A small network was shown many inputs. Here are its activations along a few directions, one row for each input.
Each table varies a few parts of the input and shows all the possible inputs, shuffled.
A made-up example of a description, with smaller parts first: values(2) and (point or line(9) or (line(6) and ring(8))).
Shared parts are said once, and a part with two or three values counts as separate values.
(in the rows, 100 means zero)

Other details of the inputs vary at random and push rows far along two fixed directions, the same in every table; ignore that.

A family of inputs:
x1: 130 144 136 67 91 109 116 102 95 100 82
x2: 111 150 126 65 109 148 99 89 114 93 76
x3: 64 54 108 112 97 98 125 101 106 111 93
x4: 94 57 82 129 115 90 110 87 85 109 98
x5: 92 129 82 55 120 113 125 113 126 90 99
x6: 113 112 94 124 97 86 31 64 74 100 114
x7: 68 92 91 100 102 93 121 124 140 101 121
x8: 89 71 85 141 98 60 125 102 101 93 135
x9: 102 92 113 99 103 113 57 68 57 114 82
x10: 74 49 77 134 90 99 128 99 94 106 103
x11: 112 139 96 47 106 104 91 81 93 86 81
x12: 78 78 93 127 92 72 96 96 117 98 119
x13: 81 129 96 49 117 120 139 97 109 95 63
x14: 93 134 103 52 81 120 106 94 86 104 63
x15: 81 104 71 95 95 105 126 123 129 94 115
x16: 101 104 97 113 93 123 143 111 131 98 98
x17: 99 38 101 159 97 71 77 115 101 93 123
x18: 80 94 92 108 123 130 124 113 135 96 118
x19: 90 75 103 127 99 95 109 118 130 113 124
x20: 96 109 102 116 106 102 61 73 75 113 90
x21: 73 103 75 86 90 104 134 105 123 80 104
x22: 130 119 100 88 83 110 73 104 91 115 101
x23: 141 86 117 114 87 67 55 104 53 94 106
x24: 118 118 92 122 102 91 27 80 80 111 126
x25: 89 90 119 125 99 106 132 109 142 103 104
x26: 86 101 122 52 98 105 139 100 80 97 75
x27: 131 151 118 57 112 130 111 93 110 97 68
x28: 89 90 85 121 100 73 126 123 113 100 134
x29: 124 130 102 62 116 119 102 103 107 105 93
x30: 110 99 115 127 80 71 41 76 66 132 93
x31: 97 88 102 107 106 94 147 127 121 102 123
x32: 121 97 108 104 105 109 41 93 73 81 94
x33: 105 73 86 106 121 100 112 117 108 72 96
x34: 112 109 111 107 87 70 85 87 62 117 95
x35: 124 90 98 100 84 100 68 110 76 86 91
Each input here is: values(5) and (point or line(6)).
Q: The inputs of x4 and x9 match in every part but the values(5) part. If x5 is changed in the same way as x4 into x9, which row does it become?
A: x24
Q: Change only the line(6) part in x8. List by row number the other rows that result.
A: x1, x26, x28, x31, x34

A family of inputs:
x36: 120 78 105 135 91 84 63 89 71 117 107
x37: 125 98 91 139 89 77 61 89 85 117 120
x38: 75 104 91 88 119 124 147 112 136 88 100
x39: 103 133 116 31 94 117 87 97 82 94 69
x40: 56 84 95 80 104 111 162 114 120 87 83
x41: 57 89 86 81 115 113 183 140 158 73 110
x42: 104 117 103 78 99 112 88 92 95 93 82
x43: 121 105 104 95 88 94 63 87 67 110 90
x44: 121 114 96 113 95 97 61 84 85 108 105
x45: 93 131 123 28 91 111 93 92 77 93 63
x46: 96 107 115 71 96 101 104 90 80 101 75
x47: 128 117 104 109 96 88 67 89 84 116 109
x48: 122 87 97 136 102 85 60 82 77 109 108
x49: 107 148 112 41 101 122 79 93 96 93 81
x50: 110 61 89 172 99 73 103 111 110 106 139
x51: 88 79 109 110 93 93 108 95 90 105 93
x52: 97 87 84 131 101 82 95 103 111 104 127
x53: 96 53 85 171 107 85 94 97 106 106 124
x54: 97 80 90 147 107 97 99 101 114 107 121
x55: 88 66 82 146 112 86 146 122 131 93 131
x56: 60 89 84 88 113 117 191 139 159 74 107
x57: 107 128 118 44 98 120 99 96 85 99 69
x58: 102 133 112 44 101 120 84 94 93 87 75
x59: 128 111 110 119 89 88 61 90 87 118 110
Q: Describe the family of inputs behind these rows.
A: line(4) and line(6)
Q: The inputs of x43 and x44 match in every part but the line(6) part. If x36 is changed in the same way as x43 into x44, which row does it become?
A: x54
Q: Change only the line(6) part in x41. List by row number the other rows that result.
A: x39, x45, x49, x52, x58
Q: Change only the line(4) part in x37. List by row number the other rows that result.
A: x47, x52, x59
